A small network was trained on invented records. Each row is its activation on one of them, seen along a few directions.
Records have a field called Lemi. Each example row is followed by its value.
Records without Lemi are marked none.
Other fields move the rows too, some of them a lot.
(in the rows, 128 means zero)
[160 155 142 148 108 106 116 128 156 133 160  85 119 129 140]
n4
[101 110 117  96 119 158 152 109  78 143  94 137 170  67  96]
n11
[102 118 121 101 118 122 141  97  86 111  74 119 120 137 108]
n12
[ 90 112 134 113 102 135 132 104  84 141  93 127 129  90 113]
n11
[135 152  80 155 130 124 107 123 130 152 159 121 122 151 124]
n2
[123 119 127 120 143 158 175 124 125 133 115 119 119 113 117]
n3
[ 87 117 104  85 158 149 163  92  38 121  53 139 196 117  89]
n12
[187 105 178 156 110  89  72 152 208 136 149 126  61 143 157]
none
[ 60 140 126  99 119 136 148  75  49 152  81 170 205 107  87]
n10
[147 133 138 161 118 142 125 159 125 132 154  84  89 120 138]
n5
[121 143 154 133 109 131 136 112 118 137 123 101 122 122 149]
n7
[135 114 188 110 143 118 104 136 153 115 118 113 125 126 158]
none
[128 120 144 133 111 138 133 148 109 141 115  96 127 115 127]
n5
[150 124 106 120 138 132 153 123 132 123 132 113 127 143 104]
n15
[172 146 112 176  94 112 111 138 158 121 190 106 104 157 119]
n4
[111 136 113 157 134 139 138  94  84 133 140 145 152 124  98]
n7
[140 154 136 103 112 114 135 124 139 147 136  96 129 138 141]
n2
[ 88 118 141 104 132 153 176 104 105 134  68 134 162 123 117]
n3
[103 114 106 110 137 158 162  58  80 128  84 164 172  95  94]
n8
[ 78 127 125 118 165 119 141 117 110 179 121 108 161 116 128]
n14
[102 111 105  89 154 141 151  77  86 130  94 136 170 122  71]
n15
[110 141 110 136 101 137 139 125 122 139 166 133 127 129  98]
n10
[ 79 110 133  84 136 160 172 119  61 133  73 117 143 102 106]
n1
[130 127 114 158 141 136 137 131  84 143 124 128 159 118 108]
n5
[ 98 102 126  91 137 158 188 110 105 135  81 133 177 102 102]
n3
[133 117 132 116 121 152 171  98 119 132  96 133 141 109 135]
n8
[ 67 121 107 110 141 172 167 100  96 137  57 138 192 116 127]
n3
[ 71 112 108  84 150 134 162  65  36 116  49 149 195 118  88]
n12
[190 108 156 176 106  95  50 165 230 144 154 116  47 153 183]
none
[115 138  97 121 105 156 126 114 146 154 130 127 140  97 126]
n6
[ 79 139 108  95 122 149 142  90  70 153 109 157 182  98  73]
n10
[113 164 124 123 128 167 174 114 106 145 120 150 164 117 119]
n6
[ 81 108 130 106  96 140 150 102  75 138  70 153 166 102 105]
n11
[108 138 121 117  98 130 122 114 124 150 133 133 124 119  92]
n10
[126 111 115 110 130 125 138 102 134 125 120 116 121 140  86]
n15
[104  92 111 116 134 151 177  97  72 124  69 154 199  98  99]
n9
[151 142 135 151  91  99  95 114 146 128 152  98 115 139 124]
n4
[ 45 119 108  82 155 180 202  99  24 123  75 154 200 111  89]
n1
[134 132 119 110 125  96 131 134 103 170 119 128 167 141 110]
n2
[117 103  98 118 146 117 136 124 110 161  96 122 164 154 125]
n15
[ 86 111 137 117 104 136 134 103  84 139  95 127 134  91 110]
n11
[ 99 119  77  85 161 164 138  91  70 130  75 116 168  96 105]
n12
[134 120 102 160 111 143 117  99 156 136 115 130  89 130 141]
n8
[161 149 111 147 146 134 147 139 119 113 119 106 139 151 133]
n13
[170 171 133 143 120 125 128 153 153 144 155  99  97 162 136]
n2
[113 123 125 128 155 115 157 134  97 169 132 134 148 134  94]
n14
[116 100 123 107 131 148 184 100 103 123  93 118 181  92 141]
n9
[128  86 107 135 120 135 151 107 125 119 114 127 146 104 104]
n9
[ 80 127 131 129 122 134 139  69  58 132  82 159 198 114  97]
n7
[156 152 105 162 107 121 119 123 130 122 171 120 128 145 107]
n4
[ 61 115 131  75 139 159 186 101  61 127  76 120 174 102 115]
n1
[102 127 130 115 122 161 175  80  97 119  81 143 176 109 135]
n8
[ 89  89 118 120 136 138 169  71  59 125  56 161 205  99 103]
n9
[137 117 124 131 141  92 145 126 103 145 102 111 167 152 145]
n13
[164 122 144 153 130  86  89 150 155 153 166 167 106 130 142]
none
[114 149 132 131  99 149 167 126 136 143 139 140 117 139 130]
n6
[137 134 130 174 104 129 120 124 139 128 162 117  86 145 116]
n7
[145 121 124 142 112  98 107 116 136 114 126  88  98 142 127]
n13
[136 119  92 122 129 119 126 106 114 114 111 118 149 128  97]
n13
[ 60 110 139  98 140 112 157  93  65 161  85 153 192 127  80]
n14
[ 60 112  95 100 147 164 174  96  51 117 100 145 165 108  75]
n1
[ 81 155 139 110 167 175 175 115  62 144 100 140 181 126  88]
n14
[122 140 132 110 108 146 139 106 130 153 117 133 122  95 106]
n6
[100 126 134 112 122 145 153 119  94 133 112 105 182 103 132]
n5

Here are new rows. What is Lemi for each?
[103 116  90 137 129 158 143 144 108 133 112 115 117 130 125]
n1
[115 157 129  94 143 122 148  95  89 156 111 120 181 122 127]
n2
[127 121 103 111 132 135 142 118  78 119  79 127 188 131 107]
n13
[169  91 159 155 113  88  72 163 216 116 152 127  62 152 129]
none
[154 134 134 131 123 110 136 130 135 121 118  81 111 146 157]
n13
[112  87 131 130 145 120 177 110  86 152  84 134 189 113 140]
n9
[113 150 151 102 162 141 128 111 103 112 123 150 170 116 141]
none
[125 100 132 120 125 140 179 111 117 125 100 113 157 103 146]
n9
[ 75  92 123  99 131 117 154  92  52 167  86 151 190  82 105]
n11
[117 132 122 147 152 153 147 127  75 140 130 117 165 102 117]
n5
[114 120 102 132 137 160 171  72  87 123 113 161 152 112 106]
n8
[128 129 142  98 137 126 156 107 123 132 109  93 117 142 135]
n15
[124  90 117 109 129 155 182 115 101 125  90 124 182  89 122]
n9
[111 117 136 134 104 134 151  75 113 121  81 152 129 125 124]
n8
[125 117 132 154 106 125 106 132 125 133 132 104 104 125 102]
n5
[178 152 113 145 104 111 120 155 162 141 167 103  92 153 121]
n2
[ 97 132 126 110 168 177 195 103  74 139  72 151 180 116 103]
n3
[ 69 118 119 102 132 164 190 123  71 117  99 133 151 128 104]
n1
[ 63 104 113  96 157 138 198 115  45 149  95 147 179 126 106]
n1
[130 130 115 165 105 133 130 120 132 120 168 122 119 136 109]
n7
[ 87  96 110  88 145 102 160  85  58 137  69 140 179 130 101]
n12
[173  94 137 174 108  95  50 176 238 124 157 118  49 162 155]
none
[ 68 115 129  69 159 167 202  74  62 142  54 147 213  92 108]
n3
[110  73 119 124 141 104 158  90  91 147 100 133 175  97 118]
n9
[108 112 113 132 106 150 154 126  96 136 126 141 128 109 104]
n11
[ 76 144 117  93 110 156 150 111  69 146  95 152 199 106  86]
n10
[103 142 130 116  92 131 138 125 114 148 119 140 142 126  99]
n10
[ 52 109 107  57 166 179 174  74  16 135  54 147 205  65  65]
n1
[ 67 109  97 114 120 158 149 126  87 129  79 131 152 124 109]
n1
[136 126 106 135 139 157 171  89  94 130 104 155 153 110 119]
n8
[139 129 128 116 165 123 117 143 135  86 145 159 129 129 136]
none
[ 76 135 146 100 146 141 158 107 109 135 123 105 162 105  96]
n14
